kela: [-67 -38 -63  78]
bug: [ 56  65 -68 -68]
nisir: [ 57 -78  74  35]
mapi: [-68  55  65 -68]
pupud: [-84  74  36 -22]
bos: [-59 -68  70  71]
Rufiv: [-78  74  57 -81]
Gunos: [ 38 -34  66 -65]
zodo: [-67  60 -64  77]
find: [-59 -68  70]	bos
perm: [-68 -68  55  65]	mapi
perm: [-63  78 -67 -38]	kela
find: [-67  60]	zodo
perm: [-68  65 -68  56]	bug
find: [ 57 -78  74]	nisir
find: [-68  55  65]	mapi

lar: [ -3  21  26  15   7  15   9  10 -46  -2   1  19   6   6  -2  -1]
Rugiz: [ 41 -12  -4 -49 -37 -41  -8 -37   9  22  31 -57  -7   4  44  -3]
sapi: [-66  21  19  -4 -18   3  11  -4 -17 -37 -50 -14 -35   7 -64  30]
pifet: [ 32  22  31 -47 -30 -26  25 -24 -61  27  30 -47   9  35  17   3]
falis: [ 53  44  48 -12 -11   8  43   5 -62  37  44 -18  14  33  46  12]
Mizos: [-22  29  24  29  20  31  21  24 -48 -12 -15  30   7  16 -50   7]
Gasu: [-35  11   3   7  -4  30 -17 -64  -4  21 -37 -50 -66 -14 -17  19]
zevel: [-13 -78 -78  37  46   5 -55  10  41 -21 -17  59  14 -63  -5 -63]
zun: [  6 -48 -59  58  59  30 -37  18   3   1   6  78  32 -50   1 -40]
loc: [25]	pifet, 7
perm: [ 30 -66  21  19  -4 -18   3  11  -4 -17 -37 -50 -14 -35   7 -64]	sapi

bazat: [ 32  22  -7 -19 -36 -44 -26 -44 -18  15 -18  37  59  41 -44 -26 -87]
gitim: [ 36  24  16 -17 -39 -29 -30 -29   1  15  -1  31  43  21 -29  -7 -50]
vado: [ 24  21  31 -14 -54 -34 -27 -34 -25  33 -32  24  56  45 -34 -34 -45]
Dise: [ -1  49   5 -24 -68 -59 -23 -59 -15 -29  31  -1  15  21  -7  43 -78]
dosan: [ 32  22  -7 -19 -36 -44 -26 -44 -21  22 -41  27  68  33 -35  -9 -56]
Sitab: [ 18  25  -6 -24 -23   5  -1   5   3   4   7  19   4  13   5  -9 -13]
dab: [ -8  28  13 -14 -52 -35  -4 -35 -21  22 -41  27  68  33 -35  -9 -56]
tadeg: [-18  59 -19  37  41 -44 -26  22  32 -26  -7 -45  15 -36 -18 -44 -87]
find: [56 45]	vado
perm: [-87 -44 -44 -44 -36 -26 -26 -19 -18 -18  -7  15  22  32  37  41  59]	bazat
find: [ 15  -1  31  43  21 -29  -7]	gitim

dumid: [58 -5 -2  4 58  0 31 85 18 -1 37 -2  0  3  2 -3  5 -1  1 68  1 -4 -3  1
  6 17 73  8  6]
Rir: [ 2  8 -5 17 31 38 58 68 85 -4  0  5  2 -1  7  2  3  2  8 19 22 36  2 -4
  2 -2  3  0 -3]
lasa: [18 72 31 -3 -4 -2 58  2  1 59 -1  1  5  6 -1 68  8 -5  0 85 17  1  6  4
 -3 -2 37  3  0]
kita: [-1  0 -3  3 -2  6  0 -5  1 -3  5 -2  6 -1  4 58  1  1 -4  2  8 18 17 31
 37 58 68 85 72]
find: [ 4 58  0 31]	dumid
find: [-1  0 -3  3 -2  6  0 -5  1 -3  5 -2  6 -1  4 58  1  1 -4  2  8 18 17 31
 37 58 68 85 72]	kita
perm: [58 68 85 72 -1  0 -3  3 -2  6  0 -5  1 -3  5 -2  6 -1  4 58  1  1 -4  2
  8 18 17 31 37]	kita
find: [58 -5 -2  4 58  0 31 85 18 -1 37 -2  0  3  2 -3  5 -1  1 68  1 -4 -3  1
  6 17 73  8  6]	dumid
perm: [ 2  3  1  5 -1 -3 31  6  1 -5 72  0 17 85 58 68  1  6 -2  4 37 58 18 -4
 -2  8  0 -3 -1]	kita
find: [85 17  1  6  4 -3 -2 37  3]	lasa
find: [ 5  2 -1  7  2  3  2  8]	Rir

